Each row below is a small network's average activation on inputs in which a field has the value named, seen along a few directions.
Values that are neighbours, or in one group, have similar rows; names and order tell nothing.
Strong random noise was added to every row along 11 fixed directions; ignore it. To show where, here is one row again and again, with new noise each time:
[ 231  287 -412  156    0 -216  135  135 -209  258  -99  -84  258 -424
 -496  514   -6  -57  -95  279  553]
[ 101   85  134 -126  -18  108 -136   74 -192   95  -66   50  -76   -6
  -25   96   80   75 -193  123  -27]
[ 232  -57  272  -72  -56   89  265   65  114  225  122   10  163  -59
 -177  313 -227   74  302  256 -420]
[ 581   79 -269  276  293   31   27  -75   89 -173 -110  103  -88   13
    6  352 -255  308 -100  193  309]
[ 206  -41  165  -96 -248  484 -278  208  -78  -26   59  242  -38  249
  -87   65  144 -184 -141  311 -380]
[ 132  382  218  444  413   -4  -47  102  -77 -174  -47  215  131  140
   51  246  -73  286 -228  168  -42]
[ 193 -323 -379 -120  174 -225  278 -461  120  431  148   47 -196   66
  313  -94  302 -329  -32 -352 -239]
[  45 -146  175 -102 -208 -199  234 -114 -106   84  186 -208   29 -137
  -52   77 -292   43   54  -17    5]
[ 320  -21   89   51  118 -160   78  -74  160 -119   21  -90 -137  179
  371  -40 -127  138 -351 -298  121]
[  22  227  -41  184  114  233 -140  109  -59  267 -183  233   61 -228
 -297  244  163  202  -97  338   50]
[ 437 -386   26   14  137  -93  189 -327   42  111  224  125 -268  303
  282   52 -147 -123  -66 -155 -354]
[ 126   60 -307 -334   14  308 -242  336  -68  240 -689  -77  -43 -175
 -343  164   49  100  130  199  414]
[-249  341   90  406   87 -318   60 -103 -206 -126   -5 -152  130 -422
 -115   86 -252  517 -259   45  606]


Values of FOMA:
vokeg: [-240  221   31  121  311 -205    9 -105 -302 -594   41  -14   50   33
  138  -61 -141  198   11   96  225]
suf: [ 128 -170  158  192 -154 -165  391   93  479  750   -3   -5  106 -624
 -500  270 -221  233  -47   -3  129]
veza: [ 575   97   55 -132  -69   80  -14  -26 -162 -182  229   60 -109  -80
  -89  528 -135  102 -109  488   -5]
suk: [ 355  -58 -164 -438  -76   28   83  -40 -300   84  177  -36 -123 -296
 -236  339  -36   26  275  393  -39]
sivad: [ -78  -43 -500  339 -208  165 -127  -66  212    8 -105   38   93  -57
 -220  -75   40 -115  126   41  324]
ped: [  70   97  124   90  -13 -360  493  -47  200  245  335 -104  313 -274
  -33  253  -12  -73   30   -4 -173]
nin: [-297  120   93  365 -112 -173 -231  101    0  274  291  232   46  227
  202 -277  676 -603 -769 -473 -127]
fufi: [ 445  -56  188 -267  128  -98   71  458  170  346 -187   45 -134  200
  -78  227   97 -354 -391 -239  -27]
lila: [ 303 -325  195 -225 -148  219 -100  388  176 -100 -248   44 -167  161
 -199  191 -330    5  113  101   63]
zilof: [-176  239   95 -156    9 -164  -39  -26  -18  340  158   19  -62 -342
   88  -40  500  -29 -412 -169   35]
giguv: [ -51  352   10 -163    1 -105  177   37  108   12   64 -221  287 -335
   -8   52   76  219  206  127   -7]
bekin: [ 195  351  174 -487 -661  134 -279  380   60  -94  330 -251   75   18
  104  -83  387 -213 -446  -65   11]
golun: [  46 -457 -323  141  367   32  -61 -261  171  142 -362  223 -517  -88
  -51  -77 -181  218   42 -171  380]
zuk: [ -76 -333   19 -210   99  -46  -12  120   75 -197 -278  -85 -197  406
  264 -212  -66 -246   -8 -360   40]
gug: [  18   -7   72   45   86 -128 -325  373 -657  -20 -340    4  -66  373
 -399  106 -341 -252  -38    1  232]
kabet: [   7  472   74 -231  155   99 -205  312 -137  -33 -127   -1  170  287
  133  -36  397 -102  -35   11 -236]
vumef: [-350  104  341  128  293 -167  317  -34  267  154   63   69  177  -92
  148  -39  113  148   92  -74 -355]
rafol: [-316  -62  272  -91 -334  135  266 -154  184   40  315 -114  278  -35
   -5 -171  -75   25  600  137 -622]
pezod: [  56 -155  194  167 -236 -223 -228 -260 -564   20  243   41 -360 -129
 -203  128 -354  272 -289   83  367]
nodu: [-297  157  314   56 -165  -42   29  -30  -78 -177  315 -131  175 -231
 -127    1 -210  263  226  166  -81]
mok: [ 214  -12   59  185  -46  -16   96 -168  166  132  186  119 -104 -157
   95   64  -20  270 -223   19   24]
reb: [ 185 -188 -343  306  275  228 -113  148  685  -33 -612   -8 -161   38
   -1 -223 -306  325  177 -260  440]
fibos: [-424  -14  138  394  147   42   95   -5   99 -148 -103   88  191 -146
 -243   59 -358  296  487  165  -85]
til: [ 227   80    3   69  162  -88  141  169 -173 -301  -71 -117  308  236
 -158  387 -379 -115  442  266  -40]
Each value of FOMA is a pair of two hidden parts, and every pair occurs once (6 first parts, 4 second parts).
zilof and bekin share the first part; zilof and suk share the second. Which value has the first part of suk and the second part of bekin? -> gug
kabet and vokeg share the first part; kabet and rafol share the second. Which value has the first part of rafol and the second part of vokeg? -> vumef
nodu and golun share the first part; nodu and reb share the second. Which value has the first part of reb and the second part of golun? -> fufi
veza and sivad share the first part; veza and fibos share the second. Which value has the first part of fibos and the second part of sivad? -> pezod

Values of KEPO:
bilal: [ 172 -382  -12  -57  207  120  -66 -256  109 -134 -113    7 -266  418
  293 -223 -294  144  340 -257 -198]
latas: [-278  101  263  -51 -410 -341  126  -47 -518 -381  321 -433  284  -49
    3 -107 -376  -27  -63  -13  218]
tozir: [ 210  120 -611 -525  -69 -273 -156 -150 -190   53   34 -252 -207   62
  320 -140  612 -480 -372 -385  370]
dos: [ -67   62  -84   20   67 -132  106  170 -145 -208   42  -59  194  -56
 -214  154 -180 -186  215  139   74]
siti: [ -47  296  237  236  101 -227  -90  140 -253  382  -27   46   61  -55
  -81   26  174  -69 -479 -102   48]
mazez: [  50 -391  225 -203  181 -282  -22   32 -477 -135 -172 -122 -278  412
  -60   63 -551 -130  190 -146   45]
bune: [ 128 -154  -36 -160   93 -151   92 -229  -36   76   18 -172 -111   79
  248    6 -116   84  206 -209 -130]
pul: [  19   11 -195  511  160 -131  -20   -1 -185 -136  122  272   52  203
 -146   39  -30 -253 -293   55  118]
munis: [ 505 -226  489 -124 -318  180 -253  124 -260  -58  258  210 -364  267
   14  235 -141  -22 -569  232 -161]
salu: [  90  120   40 -486   27    0   33  128  209 -322 -323 -349  -58 -149
  344  -36  -22  334   13 -161  342]
dipub: [-300  313 -341 -411  319  138 -354  -84 -351   50 -456    6 -311 -562
  -63   43  385  467   91  228  506]
bet: [  30 -449   37  116 -674   75  151 -355  418  189  437  -42 -183 -265
   68 -336  -69   62 -335 -182   57]
runo: [ 139  185 -446  -54   16   92 -101  -99  447 -590  -22 -224  -47  157
  490 -396  132  132  -53 -276  302]
dov: [  54  -79 -238   80  -43 -278  106  -68 -193 -311   69 -104   42   -4
  -21   40 -157 -310 -152  -44  371]
kefi: [-515 -224 -362  504  -43 -236   12 -304 -182  334 -219   39 -137 -587
 -436 -153 -137  232 -185  -33  794]
vulu: [ 253  180  508   78  185  211  -40  254  376  147  -35  201  -98  118
  174  203  132  380 -311   -6 -246]
sefu: [ 403  234 -108 -156   23  -41 -143   88  112 -110 -109 -201 -101  -31
  231  -37   -5  300 -293 -185  378]
tezi: [-313  122 -144   89 -259  231 -334 -101 -216 -378   11   14   -5 -130
 -148  -68   -7  211   97  304  211]
deken: [  20  140  290   59 -205  200  174  131  602  151  486  192  212 -110
  200 -138  488 -141 -303  -17 -522]
fosir: [ 255 -333 -108 -236  115  134 -127  -84   63   22 -164   92 -387  100
  127   75  -20  -23  -37  -19    2]
gomi: [-394  412  -22  184  -47  111 -366  320 -244   24 -247  128  332  177
  -79 -107  423 -310 -241  -10   56]
zumul: [   5 -394 -547 -111  149 -156  176 -769    9  255   24    9 -418 -188
  309 -173  151  123  215 -156   92]
sur: [-124 -120 -177   33 -348 -290  116 -350 -304  -65  232 -242  -88 -439
 -210 -121 -289  189  -90   31  596]
sug: [  51 -111  476  -94 -344 -102  151  308  202   40  151 -209   27   19
  -91  -64 -311  -48 -155 -234  -33]
Each value of KEPO is a pair of two hidden parts, and every pair occurs once (6 first parts, 4 second parts).
gomi and zumul share the first part; gomi and bilal share the second. Which value has the first part of bilal and the second part of zumul? -> tozir
vulu and tezi share the first part; vulu and kefi share the second. Which value has the first part of kefi and the second part of tezi? -> bet
fosir and bune share the first part; fosir and dov share the second. Which value has the first part of dov and the second part of bune? -> latas
mazez and dipub share the first part; mazez and sug share the second. Which value has the first part of sug and the second part of dipub? -> dos
